A small network was shown many inputs. Here are its activations along a few directions, one row for each input.
Each table varies a few parts of the input and shows all the possible inputs, shuffled.
Descriptions start from the smaller parts, as in this example, which fits no table here: one of 2 separate values, together with either a single point or one of 9 places along a line or (one of 4 places along a line, together with one of 5 places around a ring).
Shared parts are said once, and a part with two or three values counts as separate values.

Other details of the inputs vary at random and push rows far along two fixed directions, the same in every table; ignore that.

Rows:
R1: [ -4 -12  15   5 -17   6  -8 -10  24  24  10 -22]
R2: [-31  42  10 -35  -7  -3 -35  -5  -2 -18  10  18]
R3: [-4 24 10 -4 -5 14 -6 -7  6 22  7 -1]
R4: [ 13 -23 -10  18  38 -37  36  65 -17 -24 -23  20]
R5: [  5 -10   6   6  13 -30  19  11  -7 -18 -13  -7]
R6: [ 13  -7  -8  -8 -10  14  -5 -19   3  34  10 -12]
R7: [ -4   9 -21 -13  -2 -15   5  35  -8 -23   0   8]
R8: [ -5   5   3  -3  14 -12   8  38 -15  15  -8  19]
R9: [  9 -45  -6  32 -30   6  28   7   3  -4 -54   8]
R10: [ 14 -10  12   3 -17   6  -1 -31  12  -4  23 -15]
R11: [  8  15  -7 -17   0 -14  10  32 -19  -1   2  27]
R12: [-19   1 -10   0  12 -13   1  42  -5  -9 -10   2]
R13: [ 31 -34 -21  13  14 -10  24   9   1  -5  -4 -11]
R14: [-13  19  11  -3 -11  -1 -12 -10  15  12   9  -4]
R15: [ -9  -5  20  11  15 -20  16  19   0 -12  -2  11]
R16: [ 16 -40 -18  21 -34   4  36  -3   4 -10 -50  13]
R17: [ -5 -21  -2  16   6  17 -16 -18   4   2   6 -32]
R18: [  7 -19  -8  12 -51  31  -4 -36   6  -8 -29   9]
R19: [ 16  -8   4  13   4  13  -5 -30  -8  23   8 -15]
R20: [  3  -5  -2  -5  -1 -32  15  25   2  -4 -15  -9]
R21: [  3  -6   3  -6 -20   4   0 -20  25  19  14 -17]
R22: [  0  -5 -17   5 -11  11 -16 -11  10  13   4 -34]
R23: [-47  33  29 -13  23   0 -36 -10  -9 -19   1  18]
R24: [-19  47  20 -17   9  19 -18 -14 -13 -15  20  33]
R25: [ 11  -1   1  -8 -14  19   5 -16  15  29  12 -15]
R26: [  5 -15   1  -5  12 -28  23   8  -4 -21  -9  -3]
R27: [  9 -18  12  13   7  18  -9 -22  -6  26   9 -15]
R28: [ 12  -8  -8  16  10  13 -17 -24   4   7   6 -18]
R29: [ 10 -17 -18   8  24 -39  32  79  -8 -10 -25  19]
R30: [-22  22  -8   5  30 -17   2  25 -20 -32  -9  17]
R31: [ 26  -9  -4   0   8 -13  23  15 -22  -8   4  14]
R32: [  5  -6  14   3 -11  21  -3  -6  14  34   8 -19]
R33: [ 14  -2  -3   3 -10  11  -9 -16   0  37   6 -17]
R34: [ 13  -3 -20   6   9 -17   8  32   0   3 -11   1]
R35: [-36  44  -1 -17  15  12 -36  -9 -17 -37  16  24]
R36: [ 19 -30 -10  -9 -10 -27  27  15  12   2 -10 -23]
R37: [  8   9 -20 -12   4 -14   0  35  -5 -14   0  20]
R38: [-12   7 -23 -11   9 -15   9  32  -4 -14  -7   7]
R39: [ 33 -31  -9   9  10 -11  35   4 -11  10  -2  -6]
R40: [-33  51  15 -27  -9   0 -28  -2   3 -13  19  32]
R41: [ 22 -14 -11   5  -3  17 -16 -25   4  -3  17 -15]
R42: [ -6  10  13   9  15 -26  20  15  -4 -17  -3  15]
R43: [-45  42  -3 -15  26  11 -32 -12 -13 -28   9  23]
R44: [  7 -12  21  14   3  23   1 -20   6  21  10 -17]
R45: [ 20   1   3  -9 -25  20   1 -13  11  20  19 -13]
R46: [-30  49  19 -17  21  17 -14 -15 -10  -8  12  35]
R47: [-33  45 -10 -24  16  11 -39   1  -1  -4   7  30]
R48: [ 13 -15   7  -6 -13   2  -9 -32   5 -11  14 -25]
R49: [ -5 -17  11  -4 -13   1 -17 -11  17  18   1 -32]
R50: [ 12   2  14  13   1  18   4 -27   3  16  10 -15]
R51: [ -1 -16  -5  25 -40  28  -4 -37   7   3 -40   3]
R52: [  5 -12  10   4  -6   5   4 -34  16   5  16 -16]
Each input here is: one of 4 places along a line, together with either a single point or (one of 2 separate values, together with one of 6 places around a ring).
- Changing only the place on the line of 4 turns R12 into R22. The same change can be made to R29. Which row results? => R34
- Changing only the place on the line of 4 turns R46 into R50. The same change can be made to R25. Which row results? => R3
- Change only the choice among 2 separate values in R6. List by row number the other rows that result. => R39
- Change only the choice among 2 separate values in R34. List by row number the other rows that result. => R28

Rows:
R53: [-25  70  -1 -39  22   4  -1  22 -19 -10  16  71]
R54: [ 46 -60  22  20   8 -26  67 -10   8   7   2 -28]
R55: [-74  60  19 -30 -17   5 -66 -15  19  -8  -7  28]
R56: [ -5 -37   5   5 -29  18 -18 -14  24  47 -13 -47]
R57: [-13  35  15 -16  19 -17  39  52  -1 -11  10  52]
R58: [-37   2  18   9 -11  30 -53 -86  27 -10   3 -29]
R59: [ 34 -46 -51  16   7 -21  60  73 -12  -1 -38   0]
R60: [-30  71  -5  -9  22  27 -33   2 -17  17   7  43]
R61: [-46  71  11 -24   3 -15  11  50 -11 -50   0  63]
R62: [ 49 -38 -18 -12 -48 -29  40  12   3   9 -14 -27]
R63: [  1  26   8 -40  -4 -15   3   7  -9  21   4  31]
R64: [-48  32  12   3  -2  25 -56 -18  13 -35   5  26]
R65: [ -1  -7 -20   7 -22  39 -53 -51  13 -11   8 -10]
R66: [-13   4 -16 -20 -44  21 -57 -53  25  24  -5 -23]
R67: [-49  67  35   9  41  13 -34  25 -24 -15   7  62]
R68: [ 36 -36 -17  -8  62 -85  45  94   4 -18  45 -61]
R69: [-43   4  13  10  45 -24  15  34 -26 -36 -38  29]
R70: [ 52 -35 -42 -17  61 -81  38  82 -11 -14  43 -57]
R71: [ 14 -19  17  -9 -58   3   0 -29  28  23   9 -43]
R72: [ -7   3  27  28  38 -21  24   8 -16  -1 -15   8]
R73: [-29  50  23 -28  34   3 -18 -41 -27 -16  13  47]
R74: [ 20 -22  28 -13 -33   6   7 -28  31  52  21 -31]
R75: [ 10  13   2  18  11  35 -32 -24 -15  20  14   7]
R76: [ 56 -34 -36   3 -34 -16  60  27   2 -10  -6 -16]
R77: [ 59 -44 -25  14 -13 -35  66  51 -21 -43 -14   9]
R78: [ 39 -57  11  24 -17 -28  60 -11   6 -23 -10 -40]
R79: [ 39 -40 -56  12 -12 -38  60  62   7 -24 -35   3]
R80: [-47  73  17   0  36  -3  -2  52 -15  -3  -2  61]
R81: [ 47 -36  -8  12 -32  15  -6 -35  14  77   0 -55]
R82: [ 13  -9  11  11  -7 -22  38  44  -9 -48  -2  21]
R83: [ 14 -40 -19  15 -19  15 -21 -77  16  -2 -10 -45]
R84: [-22  -6  -6   5  15  29 -36 -54 -16   3 -14 -14]
R85: [ -6 -12 -13  10  -6  62 -58 -49  -4  15   7 -17]
R86: [ 29 -25   3  28   6  24 -10 -70  -5  39   3 -43]
R87: [ -7  -6 -22  10  -3 -31  38  63  17 -33 -26  20]
R88: [ 10 -34 -18  -6 -36  34 -37 -43  14  57 -10 -51]
R89: [ 28 -28  -1   4 -29  17  -3 -81   1  -3   9 -45]
R90: [  0   7  35   0  -3  39 -23 -40  13  11  41   4]
R91: [-17  22  28   2  -4   1 -17   3   7  45  -2  -2]
R92: [ 16   8   8 -10   1  31 -18 -34  -7   7  32  17]
R93: [-28  -1   7  16  22  11 -10  36 -13 -23 -15  24]
R94: [-65  53  -1 -10  32   0  -6  64 -15 -26 -22  59]
- What do these inputs look like to the network? => one of 2 separate values, together with either a single point or (one of 4 places along a line, together with one of 5 places around a ring)
- Changing only the choice among 2 separate values turns R64 into R65. The same change can be made to R74. Which row results? => R63
- Changing only the choice among 2 separate values turns R75 into R67. The same change can be made to R59. Which row results? => R94
- Change only the choice among 2 separate values in R92. List by row number the other rows that result. => R90
- Change only the choice among 2 separate values in R76. List by row number the other rows that result. => R61

Rows:
R95: [-47  71  12 -39   8   7 -45  -2  -5 -13  19  37]
R96: [-40  59  17 -23  10  22 -44 -10  -4  16  17  27]
R97: [ 15 -25  -8  11 -27  17  10 -28   8  10 -16 -13]
R98: [  3  -3   8  10  35 -41  43  50 -21 -28 -15  25]
R99: [ 32 -42  -5  13  -9   8   2 -36  15   6  16 -51]
R100: [-51  59   7 -19  32  10 -50 -11 -19 -28  15  31]
R101: [ 15 -19 -13  17 -10 -16  40  30  -4 -17 -34  20]
R102: [ 17 -29  -5  16 -31  24   5 -20  10   4 -11 -10]
R103: [ 33 -32   1   1 -30   6  10 -23  25  31  20 -44]
R104: [ 33 -42 -13  16 -19 -16  39  13  -6  -3 -32  -1]
R105: [  4  -6 -11   9  40 -37  32  57 -24 -27 -15  24]
R106: [  8   5 -15  -8  19 -37  35  72 -14  -7 -12  28]
R107: [-47  69  25 -28  11  11 -37  -3  -7   3  16  39]
R108: [ 34 -31 -18   1 -26  11   0 -16  20  32  18 -49]
R109: [-28  25  26  -7  -7  52 -71 -96  16  15  41 -28]
R110: [  1  -2   1  11  42 -36  37  56 -25 -24 -17  27]
R111: [ 18 -55  -7  21 -38  17  -6 -33  34  31 -10 -63]
- What do these inputs look like to the network? => either a single point or one of 4 places along a line or (one of 2 separate values, together with one of 6 places around a ring)
- What sort of input is R111? => a single point
